A small network was shown many inputs. Here are its activations along a few directions, one row for each input.
In each table, some parts of the input vary, and every possible input appears once, in random order.
A made-up example of a description, with smaller parts first: one of 3 separate values, together with either a single point or one of 9 places along a line or (one of 5 places around a ring, together with one of 6 places along a line).
Shared parts are said once, and a part with two or three values counts as separate values.
In the rows, 128 means zero.

A family of inputs:
row 1: [160 143  93 121  91 118 154 167 100 106 114  47]
row 2: [165 104  76 145  89 114 151 161  94  99 133  56]
row 3: [149  91 146 109 148 123  95  97 206 110 147 101]
row 4: [ 97 135 140 142 159 102 130 142  48 145 133 143]
row 5: [155 117 155 111  83 104 159  85 213 123 122  58]
row 6: [156 109 165  81 146 112 110 110 196 118 149 117]
row 7: [155  91 158  52 159 103 111  77 175 118 131 110]
row 8: [125 162 125 178 119 143 173 161  66 123 154 169]
row 9: [156 103 126 133 131 108 129  98 214 121 152  99]
row 10: [143 147 121 188 129 124 115 146  76 158 111 154]
row 11: [ 82 135 133 102 157 143 105 144 105 145  77 157]
row 12: [ 85 157 137 147 164 116 120 137  63 145 111 118]
row 13: [147  72 139  79 161 114  96  65 186 110 130  95]
row 14: [112 131  94 159 108 190 115 152 114 148 140 185]
row 15: [151 142 141 108 133 111 135 103 219 128 132  90]
row 16: [ 82 133 113 120 121 142 123 137  83 106 140 196]
row 17: [166  96 158 109  79  90 169  92 199 125 145  83]
row 18: [147 157 141 162 122 110 132 155  70 165 114 167]
row 19: [121 151 105 203 126 157 156 152  73 117 151 157]
row 20: [172 122  95 117  87 104 164 173  85 107 137  72]
row 21: [116 142 114 133 100 176 133 162 107 154 143 197]
row 22: [ 77 122  94 145 129 157 105 127  90 100 137 184]
row 23: [163 121 144 105 129  98 144 110 204 129 154 115]
row 24: [ 94 113 136  97 152 129 115 149  90 146  99 182]
row 25: [103 164 111 139 105 190 123 157 123 154 121 171]
row 26: [134 179 138 167 126 124 122 150  85 164  92 142]
row 27: [ 93 124 121 168 167 117 112 133  54 139 130 131]
row 28: [145 130 162  84 150 126 101 103 210 117 127  91]
row 29: [143 111 155  55 163 117 102  70 189 117 109  85]
row 30: [160  78 139 137  81 101 154  80 209 117 142  68]
row 31: [ 89 102 117 123 159 145  97 140  96 140  96 170]
row 32: [112 184 122 183 124 157 163 156  82 123 132 144]
row 33: [ 69 155 110 125 126 156 113 132  99 106 117 171]
Changing only one part turns row 30 into row 5. The same change can be made to row 31. Which row results? -> row 11
Describe the family of inputs behind these rows. -> one of 3 separate values, together with either a single point or one of 4 places along a line or one of 6 places around a ring
Change only the place on the ring of 6 in row 31. List by row number the other rows that result. -> row 10, row 14, row 19, row 22, row 27
Which other rows agree with row 4 in the choice among 3 separate values? List them by row number. -> row 6, row 7, row 8, row 16, row 17, row 18, row 20, row 21, row 23, row 24
Change only the place on the line of 4 in row 28. List by row number the other rows that result. -> row 5, row 15, row 29

A family of inputs:
row 34: [141  81 134  93 129 104 130  93 185 106 150 129]
row 35: [147 121 142 119 139 120 120 109 176 114 162 115]
row 36: [157 130 157  86 133  96 154 103 162 118 133  82]
row 37: [146 110 137 123 133 105 120  81 202 124 128  61]
row 38: [134 158 104 186 114 129 144 185  32 160 119 152]
row 39: [155  85 124  88 130 117 113 111 187 118 136 127]
row 40: [159 138 146 107 148 110 139 106 167 114 134  69]
row 41: [148 128 148 115 134 100 127 106 191 115 117  55]
row 42: [121 162 104 212 127 130 146 170  37 143 136 141]
row 43: [161  80 148  93 129 123 107  92 191 134 125 108]
row 44: [129 147 104 158  56 166 175 145 146 114 156 148]
row 45: [ 83 132 114 109 142 135 110 130  60 108 109 153]
row 46: [160 124 149  89 120 100 125 122 186 131 101  66]
row 47: [ 97 136 104 104 143 147  94 147  60 121  95 150]
row 48: [ 53 141 135 119 161 163 108 140  91 147 118 214]
row 49: [ 94 168 141 173 134 142 131 144  65 155 119 212]
row 50: [131 155  92 179  71 180 160 147 152 110 157 134]
row 51: [146 120 159  94 119  87 142 104 185 119 115  69]
row 52: [109 172 130 168 136 154 115 161  65 168 105 210]
row 53: [145 102 149 102 118  91 135  79 196 128 126  75]
row 54: [127 128  92 148 115 126 140 187  30 133 113 122]
row 55: [147  76 157  98 128 111 124  74 190 123 139 111]
row 56: [144 151  92 152  57 179 158 163 147 127 141 145]
row 57: [119 154 116 192 113 117 160 168  32 147 135 154]
row 58: [145 113 153  98 124 107 135 107 170 118 160 129]
row 59: [115 132  92 174 129 127 143 172  35 116 129 111]
row 60: [113 124 103 154 114 114 157 170  30 120 128 124]
row 61: [149  84 146 119 143 124 109  76 195 118 140  97]
row 62: [ 84 140 103 129 157 148  96 132  64 104 110 139]
row 63: [ 55 148 124 138 176 176  94 142  95 143 119 200]
row 64: [143  89 123 114 144 118 114  96 191 102 152 115]
row 65: [171 134 147  81 134 109 137 121 163 130 119  80]
row 66: [159 117 143  92 125 120 118 125 171 130 146 127]
row 67: [ 96 176 130 193 149 155 117 146  70 150 121 199]
row 68: [158 106 139  96 119 104 118  97 197 141 112  73]
row 69: [ 68 144 125 113 163 175  92 157  91 159 104 212]
Describe the family of inputs behind these rows. -> one of 3 separate values, together with either a single point or one of 5 places around a ring or one of 6 places around a ring
Which other rows agree with row 58 in the choice among 3 separate values? List them by row number. -> row 34, row 36, row 44, row 45, row 48, row 49, row 51, row 53, row 55, row 57, row 60
Change only the choice among 3 separate values in row 63. List by row number the other rows that result. -> row 48, row 69
Which other rows agree with row 56 in the choice among 3 separate values? List them by row number. -> row 38, row 39, row 43, row 46, row 47, row 52, row 54, row 65, row 66, row 68, row 69

A family of inputs:
row 70: [155 133  59 141  31 165 175 194  98 100 132  89]
row 71: [ 89  99 120 123 163 118 110 125  68 105 139 121]
row 72: [ 90 179 122 180 130 173 134 119 164 141 137 174]
row 73: [121 128 135 160 142 131 133 135  63 156 143 180]
row 74: [126 159 147 104 152 104 117 140  55 147  86 133]
row 75: [115 121 118 113 170 156  77 101 177 102 127 116]
row 76: [155 122 132 146 116  91 136 108 155 137 106  43]
row 77: [145 169 122 213  93 128 176 134 149 129 156 103]
row 78: [ 96  80 116 108 159 107 126 115  74  98 127 142]
row 79: [153  68 119  94 112  91 154  92 165  84 150  79]
row 80: [101 130 130 156 163 110 106 130  63 151  85 109]
row 81: [ 91  94 133  83 149 147  87  94 177  99 144 128]
row 82: [126 157 160  63 139 134  96 111 164 141  91 138]
row 83: [144  88 123 111 116 101 137 102 160  91 162  58]
row 84: [124 150 150 101 165 101 130 169  67 165  90 128]
row 85: [167 156 154 185  95 123 170 132 150 132 143 106]
row 86: [ 99  74 129  67 145 137 104  84 183  92 132 150]
row 87: [ 99 128 143 117 151 140  84  99 171 146  88 115]
row 88: [132  93 140  99 124 139 107 111 187 143 149 209]
row 89: [ 96 145  56 132  78 165 138 200  31 108 126 156]
row 90: [104 142  64 109  74 218 133 183 114 110 112 161]
row 91: [114 124 105 152 184 127 101 131  68 108 122 110]
row 92: [113 163 147 185 140 130 133 150  65 144 125 173]
row 93: [111 166 155 152 131 167 126 119 165 144 125 178]
row 94: [ 92 174 116 204 136 129 135 149  71 138 143 171]
row 95: [124 149 164  60 153 132 109 141 176 160  94 134]
row 96: [179 142 153  89 118  82 159 148 160 151 111  63]
row 97: [170 115 108 142 137 108 128 109 160  93 144  46]
row 98: [181 150 149  92 106  85 146 118 148 132 108  67]
row 99: [131  97 133 141 135 108 120 145  78 147 143 200]
row 100: [187  85 139 130  88  95 151 124 171 132 167 137]
row 101: [175 117 141 151  96 119 165 113 156 142 168 117]
row 102: [120 126 143 120 131 162 121 100 171 153 150 188]
Describe the family of inputs behind these rows. -> one of 3 separate values, together with either a single point or one of 4 places along a line or one of 6 places along a line
Changing only the choice among 3 separate values turns row 90 into row 70. The same change can be made to row 72. Which row results? -> row 77
Change only the place on the line of 4 in row 93. List by row number the other rows that result. -> row 72, row 88, row 102

A family of inputs:
row 103: [158 142 127 139 122  93 143 127 113 119 101  63]
row 104: [144  83 178  94 173  91  99  47 229 124 144 101]
row 105: [144  68 125  35 128 117 108  89 214  90 126  69]
row 106: [101 141 133 128 148 145 111 145 137 148 118 189]
row 107: [ 74 138 122 143 143 161 103 140  77 152 102 182]
row 108: [145 127 103 160  76 141 145 140 127 120 157 157]
row 109: [142 143 125 156  78 151 175 126 178 120 158 129]
row 110: [122 144 163  84 154 131 107 121 125 152 108 169]
row 111: [168 149 126 146 100 132 145 136 170 136 136  74]
row 112: [ 64 155  99 158 162 171 101 152  42 116 125 188]
row 113: [144 114 108 157 121 124 152 158  63 128 138 130]
row 114: [130 132 126 136 131  80 147 154  60 130 122  84]
Describe the family of inputs behind these rows. -> either one of 2 separate values or one of 4 places along a line or one of 6 places around a ring
